These are the activations of a small neural network, seen along a few directions. Each row is one input.
Each table varies a few parts of the input and shows all the possible inputs, shuffled.
Descriptions start from the smaller parts, as in this example, which fits no table here: one of 4 places along a line, together with either a single point or one of 9 places along a line or (one of 2 separate values, together with one of 8 places around a ring).
Shared parts are said once, and a part with two or three values counts as separate values.
In the rows, zero is written as 128.

Rows:
r1: 147, 115, 49, 138, 169, 142, 112, 96, 180, 142, 119, 69, 155, 124
r2: 187, 169, 167, 122, 169, 119, 94, 73, 195, 110, 117, 115, 130, 119
r3: 151, 101, 136, 171, 136, 161, 70, 106, 164, 108, 93, 157, 174, 87
r4: 131, 119, 103, 154, 153, 147, 40, 99, 162, 106, 122, 156, 163, 105
r5: 30, 95, 145, 72, 6, 118, 118, 134, 132, 90, 160, 147, 121, 90
r6: 164, 107, 113, 151, 135, 150, 69, 113, 136, 97, 113, 161, 177, 66
r7: 43, 88, 104, 70, 18, 99, 183, 125, 139, 130, 157, 58, 123, 103
r8: 108, 85, 132, 118, 175, 168, 182, 162, 71, 211, 126, 104, 141, 214
r9: 179, 115, 38, 127, 146, 133, 121, 99, 151, 141, 129, 71, 173, 107
r10: 144, 113, 130, 158, 130, 159, 38, 99, 171, 128, 91, 148, 160, 111
r11: 71, 143, 127, 151, 78, 132, 122, 160, 85, 132, 134, 189, 106, 126
r12: 220, 140, 154, 129, 155, 109, 120, 87, 183, 99, 142, 130, 133, 93
r13: 112, 188, 165, 114, 73, 69, 164, 165, 125, 86, 151, 125, 83, 121
r14: 91, 103, 173, 112, 167, 169, 117, 158, 36, 164, 111, 194, 155, 192
r15: 142, 152, 203, 106, 170, 114, 159, 143, 67, 143, 133, 155, 95, 192
r16: 142, 173, 175, 120, 130, 108, 160, 153, 86, 121, 140, 151, 64, 168
r17: 82, 135, 75, 139, 98, 103, 190, 161, 89, 156, 114, 102, 105, 142
r18: 161, 100, 78, 143, 165, 158, 145, 109, 187, 148, 92, 80, 158, 92
r19: 79, 131, 180, 39, 41, 62, 161, 122, 148, 75, 172, 109, 85, 101
r20: 133, 133, 220, 100, 200, 127, 168, 135, 74, 157, 147, 160, 112, 210
r21: 97, 101, 114, 127, 172, 148, 183, 166, 60, 188, 114, 105, 115, 178
r22: 199, 142, 175, 138, 174, 116, 116, 90, 191, 103, 119, 122, 126, 90
r23: 141, 113, 74, 147, 168, 154, 124, 81, 179, 152, 97, 66, 154, 117
r24: 167, 109, 98, 157, 123, 146, 48, 107, 154, 110, 145, 157, 175, 101
r25: 87, 127, 138, 163, 100, 155, 122, 162, 74, 125, 124, 187, 99, 161
r26: 118, 170, 170, 131, 111, 80, 166, 149, 116, 116, 154, 152, 62, 143
r27: 215, 150, 133, 117, 163, 92, 93, 98, 170, 89, 154, 118, 133, 107
r28: 55, 166, 124, 139, 49, 135, 127, 170, 106, 105, 149, 170, 122, 98
r29: 192, 160, 142, 124, 170, 91, 75, 79, 168, 92, 128, 105, 131, 126
r30: 107, 127, 87, 132, 116, 139, 177, 177, 78, 179, 113, 102, 90, 157
r31: 72, 151, 79, 138, 53, 111, 195, 170, 128, 136, 133, 83, 122, 130
r32: 81, 111, 165, 139, 155, 169, 121, 162, 57, 154, 126, 197, 120, 165
r33: 178, 92, 59, 137, 156, 140, 143, 116, 161, 130, 106, 77, 161, 87
Changing only one part turns r28 into r13. The same change can be made to r6. Which row results? -> r12
What do these inputs look like to the network? -> one of 3 separate values, together with either one of 5 places around a ring or one of 6 places along a line
Change only the place on the ring of 5 in r2. List by row number the other rows that result. -> r12, r22, r27, r29
Change only the place on the line of 6 in r16. List by row number the other rows that result. -> r13, r15, r19, r20, r26
List by row number the other rows that have the choice among 3 separate values in common with r30. -> r1, r7, r8, r9, r17, r18, r21, r23, r31, r33

Rows:
r34: 132, 143, 185, 145, 154, 133, 183, 153, 73, 172, 138, 150, 99, 182
r35: 100, 155, 178, 89, 84, 81, 145, 143, 113, 114, 157, 130, 84, 168
r36: 242, 108, 100, 140, 206, 155, 39, 50, 211, 116, 99, 101, 191, 68
r37: 235, 123, 82, 146, 198, 144, 45, 51, 222, 103, 101, 102, 175, 61
r38: 39, 135, 133, 105, 52, 118, 147, 156, 107, 109, 148, 148, 100, 109
r39: 33, 104, 83, 103, 30, 123, 171, 173, 111, 134, 131, 122, 117, 94
r40: 73, 100, 93, 153, 165, 179, 155, 175, 41, 200, 114, 139, 141, 205
r41: 116, 124, 173, 156, 139, 160, 151, 167, 59, 160, 124, 195, 111, 181
r42: 64, 116, 93, 92, 40, 100, 207, 157, 116, 125, 137, 77, 109, 109
r43: 234, 86, 121, 137, 216, 155, 38, 42, 208, 115, 88, 102, 204, 82
r44: 70, 137, 143, 94, 63, 93, 184, 146, 122, 106, 162, 106, 86, 123
r45: 126, 158, 199, 106, 133, 105, 169, 152, 89, 119, 145, 159, 89, 169
r46: 92, 151, 190, 129, 120, 131, 133, 160, 83, 126, 144, 196, 106, 153
r47: 221, 151, 60, 172, 154, 112, 56, 67, 236, 73, 107, 87, 170, 46
r48: 103, 103, 105, 133, 178, 157, 189, 170, 54, 199, 121, 94, 112, 213
r49: 70, 147, 165, 103, 77, 105, 107, 150, 100, 119, 146, 175, 95, 150
r50: 228, 135, 71, 173, 168, 126, 56, 63, 230, 87, 115, 93, 186, 63
What do these inputs look like to the network? -> either one of 5 places along a line or (one of 2 separate values, together with one of 6 places along a line)

Rows:
r51: 87, 168, 177, 116, 107, 95, 186, 172, 87, 124, 147, 157, 79, 164
r52: 73, 126, 121, 138, 101, 109, 204, 179, 76, 157, 121, 113, 85, 156
r53: 165, 120, 68, 153, 139, 141, 104, 100, 153, 128, 112, 111, 164, 78
r54: 74, 118, 117, 123, 88, 128, 184, 177, 71, 162, 135, 116, 89, 164
r55: 72, 141, 176, 97, 94, 130, 151, 158, 74, 118, 162, 168, 80, 161
r56: 165, 124, 86, 175, 196, 160, 82, 108, 136, 165, 92, 115, 160, 129
r57: 68, 124, 186, 97, 87, 105, 144, 170, 83, 128, 138, 177, 112, 165
r58: 58, 108, 117, 105, 96, 131, 163, 180, 72, 156, 149, 120, 112, 169
r59: 147, 115, 63, 144, 114, 140, 111, 97, 188, 89, 129, 88, 164, 76
r60: 193, 141, 130, 145, 128, 117, 79, 107, 164, 96, 123, 141, 147, 86
r61: 223, 122, 180, 145, 236, 176, 100, 84, 136, 149, 115, 150, 153, 154
r62: 196, 91, 120, 156, 244, 179, 114, 86, 122, 172, 104, 104, 177, 160
r63: 55, 96, 123, 108, 79, 141, 165, 168, 76, 170, 121, 138, 109, 157
r64: 132, 123, 69, 106, 97, 114, 111, 78, 212, 95, 119, 61, 165, 53
r65: 83, 156, 173, 110, 93, 119, 171, 157, 85, 126, 161, 166, 76, 171
r66: 189, 148, 142, 161, 192, 144, 65, 102, 143, 120, 102, 154, 137, 137
r67: 168, 139, 126, 129, 118, 102, 87, 110, 208, 76, 142, 130, 149, 69
r68: 156, 143, 130, 97, 95, 72, 83, 72, 218, 72, 131, 96, 146, 57
What do these inputs look like to the network? -> one of 2 separate values, together with either one of 4 places along a line or one of 5 places along a line
Changing only the choice among 2 separate values turns r60 into r53. The same change can be made to r67. Which row results? -> r59

Rows:
r69: 69, 116, 112, 131, 44, 126, 203, 183, 89, 133, 127, 113, 118, 117
r70: 213, 126, 115, 157, 223, 161, 86, 74, 158, 153, 109, 92, 174, 125
r71: 202, 105, 101, 174, 218, 168, 54, 87, 148, 150, 110, 122, 192, 110
r72: 91, 131, 208, 88, 96, 95, 169, 143, 78, 105, 162, 190, 97, 128
r73: 232, 126, 128, 149, 234, 139, 127, 83, 165, 149, 102, 51, 139, 140
r74: 94, 173, 171, 139, 95, 96, 152, 177, 88, 84, 156, 179, 58, 148
r75: 201, 143, 148, 140, 132, 128, 41, 83, 202, 79, 142, 151, 167, 85
r76: 142, 95, 47, 145, 111, 162, 55, 87, 202, 99, 69, 114, 182, 48
r77: 164, 115, 53, 131, 136, 128, 107, 78, 207, 112, 139, 63, 165, 63
r78: 34, 146, 82, 101, 71, 111, 162, 167, 89, 137, 140, 97, 103, 145
r79: 182, 96, 94, 174, 215, 190, 35, 97, 158, 143, 68, 153, 191, 100
r80: 226, 171, 170, 113, 168, 70, 118, 81, 215, 82, 136, 95, 131, 106
r81: 76, 104, 149, 95, 159, 154, 154, 155, 68, 194, 142, 147, 105, 206
r82: 164, 97, 57, 147, 107, 138, 71, 76, 197, 105, 104, 79, 174, 65
r83: 54, 151, 74, 136, 69, 106, 189, 189, 85, 126, 137, 114, 98, 122
r84: 100, 148, 208, 136, 67, 119, 169, 159, 97, 109, 152, 181, 83, 141
r85: 96, 146, 132, 167, 145, 143, 171, 179, 65, 181, 119, 154, 97, 198
r86: 98, 95, 173, 112, 141, 160, 183, 152, 61, 194, 122, 153, 118, 186
r87: 32, 110, 105, 73, 70, 117, 171, 155, 89, 135, 142, 101, 120, 143
r88: 212, 163, 150, 126, 152, 95, 79, 77, 205, 75, 144, 137, 167, 98
r89: 185, 135, 134, 139, 133, 140, 26, 93, 202, 64, 97, 189, 170, 73
r90: 67, 128, 208, 85, 95, 92, 129, 144, 91, 100, 160, 162, 90, 165
r91: 92, 135, 121, 127, 149, 138, 145, 166, 53, 190, 127, 149, 90, 209
r92: 73, 165, 183, 107, 97, 92, 115, 166, 88, 108, 169, 160, 71, 157
r93: 194, 122, 69, 121, 137, 97, 150, 73, 204, 108, 105, 25, 130, 83
r94: 48, 99, 118, 85, 61, 128, 198, 160, 95, 156, 147, 111, 122, 113
r95: 115, 113, 146, 158, 132, 165, 196, 174, 58, 183, 128, 170, 102, 183
What do these inputs look like to the network? -> one of 3 separate values, together with either one of 4 places along a line or one of 5 places around a ring
Changing only the choice among 3 separate values turns r83 into r74. The same change can be made to r69. Which row results? -> r84
Change only the place on the ring of 5 in r86. List by row number the other rows that result. -> r81, r85, r91, r95
Change only the place on the line of 4 in r76. List by row number the other rows that result. -> r77, r82, r93
Change only the choice among 3 separate values in r89. List by row number the other rows that result. -> r76, r79
